A small network was trained on invented records. Each row is its activation on one of them, seen along a few directions.
After each row come some of the record's fields: Rik, Lofil, Fofo, Tatam, Veneb.
Not every record has every field; a missing one is left out.
Other fields move the rows too, some of them a lot.
In the rows, 500 means zero.
Random noise pushes rows far along 11 fixed directions. That doesn't count. These rows show it; they differ only by the noise:
[405 560 362 451 521 520 453 447 631 493 326 514 407 311 286 435 453 570
 412 414 582 569 573]
[321 333 430 667 458 665 649 443 540 460 703 556 446 542 622 549 475 452
 548 301 485 682 472]
[744 444 649 523 348 229 335 402 265 485 490 327 285 530 381 607 602 532
 546 511 619 386 702]
[207 461 481 332 625 689 610 381 524 511 562 676 752 592 680 585 472 414
 469 557 311 690 428]
[391 576 526 442 511 510 572 466 579 467 412 573 456 428 557 367 652 490
 387 520 519 551 379]
[601 545 578 538 391 384 549 519 490 618 538 370 446 490 560 303 620 543
 445 387 619 340 334]
[504 370 556 462 584 311 359 528 456 355 385 633 455 516 486 780 491 407
 612 699 430 525 719]
[633 393 485 592 393 495 521 540 417 580 579 507 587 494 588 466 386 531
 697 389 410 438 479]
[626 714 536 228 504 573 566 343 351 569 358 467 764 439 569 534 440 584
 742 679 256 586 520]
[564 555 523 734 208 551 473 410 493 481 383 581 691 233 454 354 383 546
 572 490 278 646 529]
[575 445 496 289 409 736 498 363 394 626 713 682 602 508 784 429 442 514
 391 451 301 410 403]
[426 333 558 464 557 483 499 552 482 467 587 710 554 597 731 578 529 389
 505 566 389 470 446]
[391 474 330 612 502 662 674 452 805 436 664 457 347 381 603 719 425 456
 511 375 549 643 573]

[718 438 371 410 464 587 591 446 475 469 673 444 306 561 517 832 451 500
 725 540 503 560 814]
{Rik: b2, Lofil: l4, Fofo: t1, Tatam: c2, Veneb: s1}
[491 724 566 667 392 522 564 455 532 562 538 303 544 406 422 436 401 553
 500 488 508 543 426]
{Rik: b2, Lofil: l2, Fofo: t1, Tatam: c2, Veneb: s1}
[513 360 461 403 616 398 457 548 395 566 493 477 460 600 403 573 457 506
 598 371 612 447 554]
{Rik: b2, Lofil: l4, Fofo: t2, Tatam: c1, Veneb: s1}
[684 702 536 568 467 598 534 568 535 562 596 424 376 362 627 384 391 583
 524 521 477 350 342]
{Rik: b2, Lofil: l2, Fofo: t1, Tatam: c2}
[395 497 813 726 370 349 407 429 164 696 631 406 801 716 444 406 446 478
 459 472 488 562 378]
{Rik: b2, Lofil: l4, Fofo: t1, Tatam: c1, Veneb: s1}
[539 482 685 502 451 425 351 393 314 589 667 416 634 664 551 574 457 492
 296 538 412 335 511]
{Rik: b1, Lofil: l2, Fofo: t2, Tatam: c2}
[365 398 410 333 567 760 712 385 348 468 618 506 462 664 600 506 570 513
 690 347 499 680 422]
{Rik: b2, Lofil: l2, Fofo: t2}
[793 554 481 412 484 566 643 586 514 473 478 604 576 479 753 617 454 482
 890 694 309 505 570]
{Rik: b2, Lofil: l4, Fofo: t1}
[581 733 538 363 599 479 401 535 555 616 470 513 497 391 596 473 448 577
 367 598 462 326 371]
{Rik: b1, Lofil: l4, Fofo: t2, Tatam: c2, Veneb: s1}
[513 638 452 335 519 430 648 449 654 599 456 237 781 596 442 583 511 480
 512 594 481 445 525]
{Rik: b1, Lofil: l2, Fofo: t2, Tatam: c2}
[282 278 406 382 679 399 422 594 440 445 401 564 455 671 262 567 492 398
 587 460 654 544 597]
{Rik: b2, Lofil: l2, Fofo: t2}
[562 366 389 333 740 430 445 518 483 399 475 469 131 574 369 630 597 563
 493 427 669 361 671]
{Rik: b2, Lofil: l4, Fofo: t2, Tatam: c2, Veneb: s2}
[352 484 593 635 641 404 609 580 484 475 471 503 587 631 614 583 503 470
 688 526 463 592 419]
{Rik: b2, Lofil: l4, Fofo: t2, Tatam: c2}
[473 504 587 466 524 458 538 513 601 326 421 599 468 497 615 581 652 387
 473 733 456 518 505]
{Rik: b2, Lofil: l2, Fofo: t1}
[386 240 487 509 444 646 625 522 488 275 596 816 399 595 685 425 702 359
 464 551 394 601 447]
{Rik: b2, Lofil: l2, Fofo: t1, Tatam: c2, Veneb: s2}
[379 690 617 764 512 484 409 554 420 504 370 579 422 347 448 357 382 621
 505 470 474 646 349]
{Rik: b1, Lofil: l4, Fofo: t2, Tatam: c2, Veneb: s1}
[772 234 412 258 335 570 444 388 389 679 791 503 664 704 636 632 466 453
 480 436 438 238 674]
{Rik: b2, Lofil: l4, Fofo: t1}
[219 728 670 694 532 512 501 479 636 410 477 539 366 330 574 560 513 413
 317 690 549 743 392]
{Rik: b2, Lofil: l4, Fofo: t1, Tatam: c2, Veneb: s2}
[322 721 565 401 545 645 491 367 242 709 503 411 642 575 399 313 368 642
 552 439 509 720 347]
{Rik: b1, Lofil: l4, Fofo: t1, Tatam: c2, Veneb: s2}
[475 712 677 617 545 434 522 496 709 366 523 467 377 446 617 727 592 405
 286 779 433 528 544]
{Rik: b1, Lofil: l2, Fofo: t2, Tatam: c2}
[244 387 449 353 579 540 334 339 424 509 431 580 357 552 228 471 560 498
 164 383 627 586 654]
{Rik: b2, Lofil: l4, Fofo: t2, Tatam: c1}
[576 902 735 459 579 547 482 464 388 593 497 485 542 406 682 406 455 608
 466 678 340 425 248]
{Rik: b2, Lofil: l2, Fofo: t2, Tatam: c2, Veneb: s1}
[454 700 551 458 484 604 478 273 460 474 371 482 710 374 432 510 405 616
 475 566 291 698 591]
{Rik: b1, Lofil: l4, Fofo: t2, Tatam: c2, Veneb: s2}
[425 420 745 536 540 348 423 659 543 373 584 685 461 558 824 552 682 269
 347 775 491 343 298]
{Rik: b2, Lofil: l2, Fofo: t1}
[588 428 573 768 460 435 396 648 380 518 569 499 448 544 434 398 385 554
 503 427 470 351 457]
{Rik: b1, Lofil: l2, Fofo: t1, Tatam: c1, Veneb: s1}
[418 481 679 781 490 359 381 591 523 458 543 478 362 443 497 522 483 483
 395 443 597 494 393]
{Rik: b1, Lofil: l2, Fofo: t2, Tatam: c1, Veneb: s2}
[718 505 402 482 265 455 356 482 464 713 503 393 674 445 312 475 284 547
 586 435 516 438 679]
{Rik: b1, Lofil: l4, Fofo: t1}
[707 511 600 530 464 532 399 492 388 485 663 517 367 498 709 669 422 487
 550 626 437 425 549]
{Rik: b1, Lofil: l4, Fofo: t1}
[699 636 570 560 352 498 543 495 460 630 673 383 413 529 587 407 517 563
 438 488 549 401 447]
{Rik: b1, Lofil: l4, Fofo: t1, Tatam: c2, Veneb: s1}
[487 574 485 466 499 310 463 539 793 435 297 381 577 309 443 747 478 388
 526 680 552 481 615]
{Rik: b2, Lofil: l2, Fofo: t2}
[335 586 626 675 576 525 426 584 475 580 632 572 328 540 593 491 388 500
 405 461 609 604 384]
{Rik: b1, Lofil: l4, Fofo: t1}

Which values does each new row have?
[572 705 489 377 751 496 399 658 658 490 284 672 350 282 587 485 427 582
 512 625 478 370 413]
{Rik: b2, Lofil: l4, Fofo: t2}
[340 490 570 484 495 346 434 602 593 521 484 502 519 553 455 313 638 375
 223 584 632 392 325]
{Rik: b1, Lofil: l2, Fofo: t1, Tatam: c2, Veneb: s2}
[646 443 464 276 453 623 531 515 455 545 509 717 517 506 615 201 633 530
 326 478 437 368 377]
{Rik: b1, Lofil: l4, Fofo: t1, Tatam: c1, Veneb: s2}
[616 284 568 660 489 424 340 553 382 429 710 616 373 581 680 904 322 452
 631 541 392 459 693]
{Rik: b1, Lofil: l4, Fofo: t2, Tatam: c2, Veneb: s1}
[536 487 559 651 354 567 523 506 350 426 563 620 264 435 591 371 575 494
 547 495 515 607 424]
{Rik: b2, Lofil: l4, Fofo: t1, Tatam: c2, Veneb: s1}
[478 297 468 468 383 569 575 470 529 319 510 750 563 546 676 581 657 331
 540 640 363 664 608]
{Rik: b1, Lofil: l4, Fofo: t1}
[524 667 560 265 590 499 711 534 435 524 430 435 551 617 677 268 798 502
 583 590 570 490 244]
{Rik: b1, Lofil: l4, Fofo: t1}
[600 554 548 374 572 586 171 543 337 653 559 731 677 441 591 602 125 504
 494 708 259 393 536]
{Rik: b1, Lofil: l4, Fofo: t1}
[272 424 420 634 461 612 489 453 462 478 380 639 674 463 327 395 396 530
 566 387 456 757 550]
{Rik: b2, Lofil: l4, Fofo: t1}
[605 645 517 395 583 522 452 430 455 573 489 423 459 500 499 648 404 590
 529 563 441 491 607]
{Rik: b1, Lofil: l4, Fofo: t2, Tatam: c2}
[668 814 548 376 579 597 502 599 359 611 400 578 373 406 565 218 432 658
 547 607 447 452 312]
{Rik: b1, Lofil: l4, Fofo: t1, Tatam: c2}
[556 336 395 603 347 682 350 448 374 551 630 697 406 446 438 441 298 573
 533 294 471 555 622]
{Rik: b2, Lofil: l4, Fofo: t1}
[505 208 310 445 431 451 316 545 587 392 380 729 417 409 332 487 482 476
 427 396 520 482 723]
{Rik: b1, Lofil: l4, Fofo: t2, Tatam: c2, Veneb: s2}
[434 458 346 414 561 630 613 541 502 589 460 555 498 511 524 311 479 598
 582 272 541 488 360]
{Rik: b2, Lofil: l4, Fofo: t2, Tatam: c2}
[484 625 485 543 573 531 408 650 461 364 218 667 421 304 399 275 439 550
 601 584 431 556 413]
{Rik: b1, Lofil: l2, Fofo: t1}
